Each row has a name. After each piece below comes the name of the row it's from. Each question is about the rows just above it.

[132 139 149 162 135 186 116 132 104 111 138 134 162 123 126 121 181 129
 142]  K456
[107 151 154 155 142 229 106 156 102 120 137 128 159 115 159 125 193 119
 174]  K682
[139 139 142 155 140 209 106 144 102 118 141 137 161 121 125 118 192 123
 149]  K530
[107 145 158 130 129 215 107 155 108 129 121 135 146 113 145 133 190 110
 162]  K190
[105 145 158 122 123 201 112 151 111 124 106 140 143 107 138 146 189 105
 156]  K751
[105 139 137 145 146 196  99 157 107 116 138 135 153 113 143 120 180 120
 161]  K68
[124 147 127 158 132 215 105 161 101 107 136 129 175 122 108 122 186 134
 155]  K126
[101 152 142 130 126 229 121 167 111 131 128 114 158 114 141 140 175 112
 180]  K72
[111 156 154 139 121 239 119 160 108 131 119 119 163 117 133 143 192 117
 170]  K424
[135 137 136 125 113 196  96 157 107 119 110 142 159 117  94 139 184 121
 136]  K914
which: [113 196]  K914
which: [186 134 155]  K126
Where do [229 106 156 102 120 137 128 159] appear?  K682

[ 64 116 153 173]  K491
[130 203 153 120]  K853
[203 130  75 168]  K451
Where do [ 64 116 153] appear?  K491
The row with [203 130] is  K451
Where do [ 64 116] appear?  K491
which: [130 203]  K853

[ 72  95  29 118 134 120 204  67  99 128 202 154 139  95]  K666
[161  52 141  82 175 128 154 137  41 106 158 128 192 146]  K298
[102 128 128  69 128 230 134 128 128 128 161  53 141  82]  K746
which: [161  52 141  82]  K298
[161  53 141  82] is in which row?  K746

[148 192 105 164 127  94]  K234
[138  71 206 140 111 113]  K61
[ 75 164  60  56  45 197]  K53
[209  63 199  55 197 134]  K172
[204  72 193  57  91 146]  K694
[124 153 115 159 143  50]  K568
[ 63 199  56 197  60  45]  K971
[ 45  88  66 194 158 162]  K779
which: [ 63 199  55 197]  K172
The row with [ 56 197  60  45] is  K971
The row with [209  63 199  55 197] is  K172
which: [115 159]  K568

[207  67  77  37  74] : K193
[ 31 204  65  79 140] : K71
[120 187  57  48 187] : K646
[126  95  75  90 127] : K99
[194 108 213  96 163] : K964
[106 132 115 104 102] : K273
[130 193  75  51 182] : K642
[102 176 127  65 172] : K316
[138  72 139 149 126] : K120
[ 41 167  47 126  94] : K45
[ 37 207  67  77 138] : K742
[193  75  51 182] is in which row?  K642
Which row holds [ 37 207  67  77]?  K742
which: [108 213  96 163]  K964
The row with [67 77 37 74] is  K193
The row with [106 132 115] is  K273
which: [ 72 139]  K120
which: [126  94]  K45

[166 149 188  94 124 135 125 149 144  96 136 121  97 113] -> K593
[140 105  58 139 121 133 118 146 114 152 116 148 149 109] -> K955
[137 113 107 120 130 154 100 146 144 189 128 120 159 111] -> K328
[152 110 105 122 125 150 101 148 138 180 123 129 159 106] -> K322
[135 103  23 145 121 131 126 145 110 146 122 150 150 110] -> K430
[ 68 148 155 135 118 106 133  75 136 112 125 118 149 158] -> K919
[143 167 101  80 100 125 129 115 163  91 130 115 107 120] -> K643
[ 91 159 119 130 120 106 144  79 112 125 136 118 118 148] -> K773
[136 112 125] is in which row?  K919
which: [ 91 159]  K773
The row with [120 130] is  K328

[135 122 110 145 157 120 159  96 110 161 127 145  72 103 120 127 138 127
 128 149 113 103 148 109 123 147 139 118 135 127 153 101] = K498
[108 127 152 138 191 107 128 101 105 205 166 211  33  68 114 139 170 101
 153 172  67 108 134  94  99 130 134 115 129 109 174  93] = K861
[ 88 153  85  71 161 128 164  65  99 174 142 144  40 156  44 186 172  64
 134 112  98  79 188  99 127 147 105 142 119 117 212  65] = K770
[ 99 131 134 115 129 109 174  93  56 174 146 197  54 130  84 155 161  94
 157 107 107  92 164 141 120 103 125 108 131  99 155  98] = K159
[ 87 154  84  72 162 126 164  66  98 177 141 146  41 151  46 188 173  67
 134 112  99  81 188 103 128 147 102 141 119 117 208  64] = K276
[110 124 123 133 180 115 157  87 104 187 145 184  36  83 125 140 153 100
 145 152  89  96 147 114 121 143 128 113 128 109 162  99] = K258
[115 122 164 145 195 103 133 101 107 208 182 213  32  73 107 143 182 106
 149 170  67 104 141  87 102 129 136 116 122 108 181  94] = K714
[134 126 122 134 132 126 132 123 124 133 124 128 120 123 124 124 129 133
 125 136 127 124 132 120 124 132 134 126 132 131 133 120] = K393
[134 126 122 135 133 126 133 122 124 134 125 129 119 122 123 124 129 134
 125 137 127 123 132 119 123 133 135 126 132 132 135 119] = K598
[212  65] is in which row?  K770
which: [ 99 130 134 115 129 109 174  93]  K861

[141  60  60  95 132 164  85  87 113 121  79] : K238
[ 85  87 113 121  77 209 184 115  89 214 217] : K6
[175 143 112 131  47  59  67  79 196 176 114] : K727
[137 138 116  47 131 121 102 108 177 165 139] : K599
[128 216 205 205 124  52 181 197 138 171 195] : K301
[ 85  87 113 121  79] is in which row?  K238
which: [131  47]  K727
which: [132 164]  K238
[143 112 131  47  59  67  79] is in which row?  K727

[201  91  64  62]  K604
[ 97  67 214  83]  K333
[ 78  60 213  94]  K157
[168 143  55 144]  K901
[168 209  74 172]  K962
[143  54 144  74]  K182
Which row holds [ 78  60 213]?  K157
which: [144  74]  K182
which: [ 55 144]  K901
Which row holds [143  55 144]?  K901
which: [168 143  55]  K901

[ 41  34  39  96 111 111  45 195  38] = K909
[221 231 163 121  67 210 157 236 181] = K963
[116 109  82 201 203 118 176 178  65] = K476
[112 120 108 226 177 167 132 150 143] = K674
[199 207 173 109 190  77 157 105 225] = K271
[169 160  36  63 181 123 151  24  21] = K470
[ 56  82 109 173  72 152  95 200  48] = K576
which: [109  82]  K476
[109 173] is in which row?  K576
which: [ 39  96 111 111  45 195]  K909
The row with [231 163 121] is  K963
which: [ 63 181 123 151]  K470

[154 174  50 137 134  98 177 216  54 162  56] : K788
[136  97  61 157 196 167  80 172  92 127 135] : K97
[168  80 172  92 127 119 125 128 120  51  62] : K930
[154 174 218 122  50 113 146  71 196 102 190] : K882
which: [167  80 172  92 127]  K97
which: [ 97  61 157 196 167]  K97
Which row holds [154 174 218 122  50 113 146  71 196 102 190]?  K882
which: [122  50]  K882
which: [146  71 196 102 190]  K882
which: [ 97  61 157 196 167  80]  K97
which: [136  97  61 157 196 167  80 172  92 127 135]  K97

[209 199 210  71  88 101 112 140 109  75 132] = K395
[ 79  78  77 110 113 115 105 117 113 109 150] = K609
[164 174 146 168 155 140 101 112 109 166 163] = K243
[ 87 107  86 114 130 137 159 160 165 112 151] = K288
[ 83  98  82 113 129 137 154 156 163 114 146] = K19
[173 166 174 146 138 128 118 113 110 146 104] = K232
[ 50  77  50 167 168 160 149 159 165 165  99] = K156
[ 96  86  94 108 103 110 112 117 113 110 149] = K754
which: [166 174 146]  K232
which: [140 101 112 109]  K243
Where do [138 128 118] appear?  K232
[ 83  98  82 113] is in which row?  K19
Where do [ 86  94 108] appear?  K754

[146  15 106  98  78  34 184 205] -> K717
[135 119 190 155 151 149 110 110] -> K450
[124  66 173 162 106 149 110  69] -> K665
[164 106 162 173  66 126 114 155] -> K899
[163  61 143 150  63  88 140 182] -> K10
Where do [162 173  66 126] appear?  K899
Where do [106 149 110] appear?  K665
Where do [106 162 173  66] appear?  K899

[195 146 195 193 139  52 174  62  89  71  58 147  95 180 116 174 104  50
  66  83  66 171  44 139  58  65 117  59  46 179  75 193]  K831
[195 146 195 193 175  52 174  62  89  71  58 147 190 176  71 174 104  50
  66  83  66 171  44 139  58  65 120  59  46 179  75 193]  K143
[114  90 107  95  77  74  99  81 185  92  90 116 190  71 176  85  51 108
 149  29 228 132  58 139  44 228  51 206 151  77  48  81]  K983
Which row holds [190  71 176]?  K983
which: [195 146 195 193 175  52 174  62  89  71  58 147 190 176  71 174 104  50
  66  83  66 171  44 139  58  65 120  59  46 179  75 193]  K143

[144 124 104 140 125 154 133 100 110  91 138 169 117 140 117 125 113 115
 143 150 126 136 152 155 132 158 114 130 126 123] -> K815
[119 136 127 158 106 102 120 134  74  48 124  62 109 129 107 112 135 129
 136 136 136 132  98 129 119 130 149 126 154 122] -> K305
[144 124 104 140 125 154 133 100 110  91 138 169 117 140 117 125 113 115
 143 129 118 146 108 130 128 120 134 115 134 141] -> K632
[115 131  95 147 141  96 118 121 141  99 132 204 116  94 126 135 130 137
 119 230 137 127 113  97 148 100 146 132  94 122] -> K151
[133 117 119 153 136 111 131 142 102 142 137 135 163 171 121 109 132 126
 136 116 125 158 158 134 133 123 132 125  83 115] -> K134
[124 127 150 127 150 123 152 141 157 100 131 152 100 145 139 125 147 143
 121  88 127 114 139 159 111 121 142 139 165 115] -> K349
[159 123 113 112 131 110 139 114 132 133 129 161 118 202 111 125 151 135
 172 199 119 133 145 147 121 126 142 130 239 125] -> K161
[136 126 128  93 146 103 105 165 106 110 124 171 131 130 121 122 183 139
 109 134 119 122 141 134 137 127 112 120 128 134] -> K528
[145 142 134 132  99 135 142 124  87 177 132 111 170  87 132 143 125 126
 141 116 110 115 151  97 115 151 140 119 116 142] -> K255
[152 108 151 140  92 122 123  93 227 139 125 161 142 113 141 104 111 151
 149 159 132 132  97  55 138 136 125 121 170 118] -> K121
[152 108 151 140  92 122 123  93 227 139 125 161 142 113 141 114 111 151
 149 159 132 132  97  55 138 136 125 121 170 118] -> K88
[117 113 136 143 157 118  89 139 152 127 121 190  90 140 126 139 114 143
 112 139 132 116 136 162 125 121 128 128 127 113] -> K51
Which row holds [152 127 121]?  K51
[127 112 120 128 134] is in which row?  K528
Where do [140 126 139 114 143 112 139 132 116 136 162 125] appear?  K51
which: [112 135 129 136 136 136 132  98 129 119]  K305

[205 134 105 129 112 107 103 146 136  72 135  76  82 110 115 209 154 109
 118  83 137 155 141 160 123 156 130 126 187 105 130] = K17
[ 42 105  95 144 116 112 115 154 122  85 121  88  94 131 100 207 134 105
 138 118 126 134 122 163 136 170 129 100 191  97 142] = K2
[131 125 109 134 120 112 100 126 135 118 136 104 109 118 128 139 138 119
 134 124 143 155 129 118 130 123 126 105 156 187 141] = K597
[ 90 123 134 139 130 142 155 140 118 119 121 140 134 139 115 150 119 128
 128 135 111  95 126 156 130 146 119 109 126 125 124] = K153
[107 107 171 123 124 131 129 127 135 114 139 123 121 114 134 138 141 131
 111 103 130 131 145 137 115 125 126 145 123 132 118] = K11
[129 123 115 132 120 112 100 127 136 117 137 104 108 117 130 140 139 119
 132 121 143 157 130 117 128 129 137 139 149 118 141] = K14
Where do [123 156 130 126 187 105] appear?  K17
which: [207 134 105]  K2
The row with [ 76  82 110 115 209 154 109] is  K17
[139 123 121 114 134] is in which row?  K11
which: [130 131 145]  K11

[120 156  81 123  95 118  47  73 135  91 142 173 138 145 128]  K434
[162  99 129 230 106 142 117 123 145  65 120 157  81 124  82]  K96
[ 54 165 111 116  19 148  67 155 106 118 170 160 129 170  79]  K559
[133  91 142 173 138  90 126 109 173  31 190 166 106 118  63]  K690
[128  43 140  64  99 165 148 103 204  89 149 144 179 169 213]  K129
which: [155 106 118]  K559
which: [160 129 170  79]  K559
which: [120 157  81]  K96
Where do [135  91 142 173 138] appear?  K434
[162  99 129 230 106] is in which row?  K96
The row with [111 116  19 148  67 155 106] is  K559

[189  85 145 169  70  96 193 189 154  96  27 166 123] = K840
[165 146 138  86  85  77 153  73 139 163 160  72  72] = K198
[110 160 187 180 138 111 152 158 122  62 162 113 172] = K973
[150 118 115 106 146 111 164 105 166 113  49 163 116] = K537
[165 146 138  86 109  77 153  73 139 163 160  72  72] = K650
[111 164 106 109 106 111 105 164 166 113 137 151  91] = K12
which: [111 164 105 166 113]  K537
which: [113 137]  K12
which: [165 146 138  86 109  77 153  73 139 163 160  72  72]  K650
which: [111 164 105]  K537
Which row holds [106 146 111 164 105 166 113]?  K537
which: [166 123]  K840

[134 165 227 103] : K847
[126  94  42 150] : K280
[127 129 139 126] : K339
[131 156 201 110] : K503
[129 171 238 102] : K629
[128 124 118 131] : K265
[139 127 129 110] : K726
[131 152 184 110] : K40
which: [156 201]  K503
which: [127 129 139]  K339

[172 116 162  46  95  98]  K417
[172 116 162  46  77 148]  K825
[115 110 130 150  77 148]  K874
The row with [115 110 130 150  77 148] is  K874
which: [172 116 162  46  77 148]  K825
which: [172 116 162  46  95  98]  K417

[ 31 175 141 125] : K996
[116  61 112 175] : K563
[ 59 121 172 176] : K554
[163  67 105 150] : K70
[203 142 118  68] : K409
[ 67 163 153  65] : K792
[177 169 196  62] : K618
[189  67 120 204] : K845
[143 208 166 168] : K229
[179  99 155  76] : K383
[142 119  69 109] : K107
which: [ 67 163]  K792
which: [142 118  68]  K409
[ 67 163 153] is in which row?  K792
Which row holds [119  69]?  K107
which: [142 118]  K409
which: [163  67 105]  K70
which: [ 67 120 204]  K845

[ 81 243 108 110]  K109
[ 81 243 138 118]  K421
[102  40 108 110]  K79
[ 86 107 117 120]  K267
[107 108  40 108]  K133
which: [102  40 108 110]  K79
[ 81 243 108 110] is in which row?  K109
which: [107 117 120]  K267
Which row holds [107 108  40 108]?  K133
[ 81 243 138] is in which row?  K421
which: [ 86 107]  K267

[123 122  94 178] = K197
[129 123 117 171] = K551
[ 93 110 122  12] = K223
[122 123 106 179] = K979
[122 125 137  58] = K379
[104 156 112 163] = K552
[ 33  55 142  81] = K730
[103 122 124 173] = K405
[129 115 164 112] = K32
[134  96  56 184] = K286
Which row holds [122 124]?  K405
Where do [115 164 112] appear?  K32
which: [123 122]  K197

[117 146 144 116 123 119 177 127 118 141] -> K802
[154 115 118 143 142 133  64 120 134 121] -> K584
[109 129 127 121 118 129 105 135 127 128] -> K966
[ 96 128 158 133 120  64 142 143 134 148] -> K541
[118 138 144 136 131 139  24 127 133 114] -> K64
[162 112 118 138 142 130  83 115 128 124] -> K737
[141 129 127 140 137 128  80 126 128 124] -> K388
[163  93 106 128 135 132  81 114 118 124] -> K546
Which row holds [143 142 133  64 120 134]?  K584
which: [162 112]  K737
which: [ 64 120]  K584
which: [117 146 144 116 123 119 177]  K802
Where do [115 118 143 142] appear?  K584
[118 138 142] is in which row?  K737

[160 152 131 127 141  97 161]  K589
[109 132 107 134  99  77  51]  K698
[177 142 150 117  44  88  95]  K766
[128 101 163 136 141  97 161]  K158
Where do [131 127 141] appear?  K589
Where do [132 107 134  99  77  51] appear?  K698
Where do [109 132 107] appear?  K698
which: [128 101 163 136 141  97 161]  K158
which: [131 127]  K589

